Each row has a name. Each piece below is followed by the name of the row it came from, unless a question asks for something else. Each question is about the rows just above it.

[-15 -18  37 -21 -32  49 -21  18 -47 -39  -9 -58  14  53 -14   9  23  33
  19 -23 -15  -6 -27  49 -47 -13 -10  28 -50   4  24  17 -57  12  -8  44
 -52 -37 -30 -55  19 -24 -34  50 -39 -39 -40 -21  48 -21   3  58  18  16
 -36 -50  29  11  32  -4  56 -21 -46] -> fut
[-30 -37  56 -10  24 -32 -21  12 -13 -14  16 -50   9  -9 -24 -58  19 -21
  37 -40  29  -8  12 -21   4 -52 -18  49  44 -47  58  48 -39  33 -23 -39
 -55  18  49 -27 -36   3 -39 -15  19 -21 -15  50 -57  -6  23  53  17 -47
 -34  14 -50  28  18  -4  32 -21 -46] -> tet
[  6  31 -40 -13  -9 -29 -52 -10  47  15  22  34  29  15  -7  44  25  48
  26 -56  25 -34  23  37 -10 -38  51 -36   9  36 -44  -7  -8  20 -39  31
  22   8  -3  11   0 -11  57  19  23 -57  -9 -25  27  46 -31  24  14  45
  -8  -5 -38  -4 -36 -11  30  30  22] -> boza
[ 22  21 -35   0  36 -23  15   4 -34  42  22 -46 -47  -2 -34   8 -10 -57
  -8   7  50  31 -34  -8 -24  50   9  18  40  -9  32 -17  11  20 -51  57
 -55  -8 -23   0 -27  22  19  -7 -30  46  45  39  57   5 -38 -23  53 -41
 -11 -10  10 -19  52 -11 -57 -55  28] -> roken
Which row holds this, read backwards? [  0 -23  -8] : roken
Which row holds these entries in another order? [-46 -21  56  -4  32  11  29 -50 -36  16  18  58   3 -21  48 -21 -40 -39
 -39  50 -34 -24  19 -55 -30 -37 -52  44  -8  12 -57  17  24   4 -50  28
 -10 -13 -47  49 -27  -6 -15 -23  19  33  23   9 -14  53  14 -58  -9 -39
 -47  18 -21  49 -32 -21  37 -18 -15] : fut
Which row holds this, read backwards? [-57  23] : boza

[-19 -19  22 -22 -24 -24 -40 -15] : kuno
[-22 -24  17 -15 -12 -31 -27 -15] : mit
[ 25 -10 -12 -23  47 -14  24  27] : Peret
[-14 -12 -23  24 -10  28  47  25] : ziri
Which row holds this, read backwards? [-14  47 -23 -12 -10] : Peret
The row with [-23  47 -14] is : Peret
[-10  28  47 -14  24  25 -12 -23] is which row reordered? : ziri
Which row holds [-24  17 -15 -12 -31 -27 -15]? : mit
Which row holds this, read backwards? [ 28 -10  24 -23 -12 -14] : ziri

[ -7  -7  -5  58 -27] -> neset
[ -5  -7  58 -26  -8] -> pev
[ -7  -7  58 -26  -5] -> gidu
q: [-26  -5] : gidu
q: [-5 -7 58] : pev
[-26  -8  -7  -5  58] is which row reordered? : pev
q: [ -7  58 -26  -8] : pev
[ -5 -26  58  -7  -7] is which row reordered? : gidu

[-52 -56  34 -57  59  57 -55 -55 -57  35  30  50 -44 -55 -56  34  34 -56
 -55] : ver
[ 25  53  52 -54  47  31  52 -58  49  47  50 -58 -58  56 -59  51  45 -58
  46] : Vep
[ 51  52 -59  45  53  53  44  52  52 -60 -58 -52  44  45  52 -59 -59  50
  56] : Rik
[ 55 -58 -56  51  51  51  50  47  28  46  56  51 -46 -57 -56  56  58 -56
 -56] : zur
[ 47  53 -58  47  46  52  56  51  45 -59  49  32 -58 -54  50  52 -58 -58
  25] : mora
[ 47 -58  53  47  50  52  31  51 -59 -59 -58 -58  45  46  52  25  49 -54
  56] : povi
q: [-54  47  31  52 -58  49  47  50 -58 -58] : Vep
q: [45 46 52 25] : povi
Which row holds these entries in another order? [-59 -59 -58 -58 -58 -54  25  31  45  46  47  47  49  50  51  52  52  53
  56] : povi
[-58  25  47  53 -58  47  46  52  56  51  45 -59  49  32 -58 -54  50  52
 -58] is which row reordered? : mora
Put [ 46 -58  45  51 -59  56 -58 -58  50  47  49 -58  52  31  47 -54  52  53
  25] back in order: which row is it? : Vep

[-31  -5   4 -46  32] : dar
[  3   2 -45  49  -5] : dumin
[ 35  14 -58  20  -5] : Rol
[-42  -3 -48  17  -6] : mefek
[  2  14 -58  15  18] : voti
[48  0 34 18 12] : das
[ 14 -16   8  25  55] : Torub
[  0   4 -14 -30  57] : Laruk
[-49 -42  17  -6  -3] : Tolo
[ 34  26 -38 -16  25] : fal
q: [  2  14 -58  15  18] : voti
[ -6 -42  -3 -48  17] is which row reordered? : mefek
q: [  4 -14 -30  57] : Laruk

[-27  43 -27  44  46  63  59  43 -27 -27  44  43 -16 -20 -21 -26  44  44
 -24 -30  45  55] : kipi
[ 45 -24 -30  44 -21 -27 -16  43  44  44  55 -26 -20  59 -27 -27  42  43
  63  46 -27  45] : kugeg
[-27  43 -27  44  46  63   4  43 -27 -27  44  43 -16 -20  32 -26  44  44
 -24 -30  45  55] : Gotap
[ 42 -21 -26  44  45 -27 -27  44 -27  63  43 -30  59 -27  44  44  46 -16
 -20  43 -24  55] : Veb
[ 55  45 -30 -24  44  44 -26 -21 -20 -16  43  44 -27 -27  43  59  63  46
  44 -27  43 -27] is which row reordered? : kipi
[ 43 -16 -27] is which row, read backwards? : kugeg
Put [ 55 -24  43 -20 -16  46  44  44 -27  59 -30  43  63 -27  44 -27 -27  45
  44 -26 -21  42] back in order: which row is it? : Veb

[  4   9   1   0 -21  13 -13 -28  -8  -6  16 -14  13  12   8  13  10 -33
 -21  26  31 -23  13 -10  12   8 -20  12  19  26  29   2 -10  16 -12 -10
 -13  11  -9 -23   3  -6 -23 -14 -37  25 -16  13   3  -4  -1 -16 -12  22
   4  21  -2  -2 -34   5  19  -1 -13   4] -> dazas
[ 11  -4 -25  11 -38   7 -36 -28  -7  -8  14  -9  13  -6  13  -2   2 -19
   7  -2  15  -6  19 -10  23  11 -16   9   8   2  19  -2 -26  11   4 -11
  -2  22 -29 -17  11 -21 -25   7 -19  18  -6  -8 -14 -10  30  -4  -6  16
   6  32   1 -19 -32   9  25 -16  -9  -1] -> Pade
[ -1  -1   3   5 -35   1 -15 -10  -1 -21  16 -10   7  -8  11   7  -2 -37
  -3   5  10 -18   1   3  39   0 -16  21  -6  17   7  13 -21  46  -3  -4
 -21  17 -19  -3  -6 -14   6  -5 -13  20  13  18  10   0  10   4  15  25
  13  23  -5 -27 -19  -4  35   8 -26  12] -> lokez
[ 10   5 -11   3 -22   6  -8 -11  15   1  25  -4  22  10  22  30  13 -18
 -24   9  19 -12 -10  -5  22  -6  -7   4  13   8   6  29   2  43 -40  13
 -12  -7 -11 -15  -8   6  -3   2 -27  13 -14  15   9   9 -11  -4 -11  22
 -30  23   6 -29 -15   3  15 -10 -22  13] -> kenu
[ -7  -7 -14 -17  17  21  21  -4   6   0  10  -8  -6  10  -9  -4  23  -8
  27 -36  -5 -10  12  14   1  -5 -45   6 -17 -11 -32  11 -13  -7  10  -4
 -14  14 -19  13  -4   0 -42 -13  22  34  18  -2  12 -13  -3  29   7   6
 -18 -18   7 -12 -24  -6   0   7  -3  24] -> Goze
[ 13 -12 -15  16 -23  12 -16 -23   8 -16   7  -1  18 -10  18  10   6 -13
 -20 -17   7  -1   9 -17  20 -26   3 -21  33   9  21  43 -13  13  -1  -3
  -5  23 -13   8   1   4 -25  16 -28  15 -14  -1   3  21  11   9 -11   5
 -18  20  -7 -29 -20  -5  10 -18 -14  16] -> zamo
[ 24  14 -17   5 -24  21 -34 -36   9 -18   1  10  38   8  10   2   9 -26
  -4  19   7  -1  18 -31  20 -18 -23  -3  13  10  22   2 -25  20  -6  -9
  -5   5 -17 -10 -15 -17 -22   4 -31  14 -10  18  -9  -5  11   0 -18   3
   5  19  -5 -15 -22  10  16   5   3   1] -> vin
[ 17  -3 -10  10 -18  11 -29 -14   8  -6  25  -6  26   4  36  27   4 -25
 -37   5  24  -1   4 -19  12  -7  -6  -3   7  -7  31  32  -4  18 -22  17
   1   6 -27 -20   3  -2  -5   2  -8  -2 -13   2   4  11  11  -4  -7  20
 -26   1  -1 -24 -27   8   8 -22 -16  23] -> rizir
[ -5   0 -12   3 -41   4 -17 -19  12  -6   6 -18  11 -28  20  13  20  -7
   4 -20  12 -11  -9  16  41   5  -5   2  15   9   2   4 -18  23  -5 -15
 -20  10  -7   1 -11   4 -11  -6 -13  21  -2  -3  16  11  16  24 -27  18
 -17  31  15 -27 -13  20  36  -1 -19  -8] -> botez
[ 17  12 -34  10 -39  18 -16 -21  16  -4  14   6  25   4  17  16  20   2
  14  -6   1   0   2  -7  31 -19 -13  12   2 -11   2  10 -24  23 -13  -7
 -14  -6 -21 -16 -12  -4  -4  17 -29  10  -6  21 -10   6   4   0 -18  -4
 -15  47   6 -27 -20  19   8  -1   4  -1] -> sidu
[ 14  -7  -4  -5  -7  17 -42 -24  14  -9  23 -36  12 -10  27   7  10 -32
  -2 -11  10  -3   0 -17  24  -4 -12  11  -3   7  21  -8 -14  22 -18   1
 -13  -4  -6  -4 -18   6 -17 -13   0  21  -8  -5   6   1  34  13  -7  12
 -14  18  10  -6 -45   7  29 -13 -19   6] -> vubiz
[-19   6  14  -7  -4  -5  -7  17 -42 -24  14  -9  23 -36  12 -10  27   7
  10 -32  -2 -11  10  -3   0 -17  24  -4 -12  11  -3   7  21  -8 -14  22
 -18   1 -13  -4  -6  -4 -18   6 -17 -13   0  21  -8  -5   6   1  34  13
  -7  12 -14  18  10  -6 -45   7  29 -13] is which row reordered? : vubiz
Which row holds [ 24  14 -17   5 -24  21 -34 -36   9 -18   1  10  38   8  10   2   9 -26
  -4  19   7  -1  18 -31  20 -18 -23  -3  13  10  22   2 -25  20  -6  -9
  -5   5 -17 -10 -15 -17 -22   4 -31  14 -10  18  -9  -5  11   0 -18   3
   5  19  -5 -15 -22  10  16   5   3   1]? : vin

[-27  -1  -8  39 -33]  bege
[ -8 -14 -10  10 -41]  solu
[-16   5  53  -7   7]  vori
[-27  -1  -8  -6  18]  rek
[-10  -8 -41 -13  10]  Lada
[  3  47  20 -14   3]  zufed
Which row holds [-41  -8] read backwards? : Lada
Where do [-16   5  53  -7] appear? : vori
[-41  10 -10 -14  -8] is which row reordered? : solu

[-57  27  -9  18] -> kitat
[ 21 -13  25 -36] -> Sedu
[ 25  20 -36 -13] -> Pifu
[  1  16  38 -45] -> zun
[ -9  18  26 -57] -> rero
[ 7  3 -1 37] -> gigo
[-36  25 -13  19] -> genom
The row with [ -9  18  26 -57] is : rero
Which row holds [ 25 -13  19]? : genom
[-36 -13  21  25] is which row reordered? : Sedu
Which row holds these entries in another order? [-13  25  20 -36] : Pifu
Put [-57  -9  18  27] back in order: which row is it? : kitat
q: [ 1 16 38] : zun

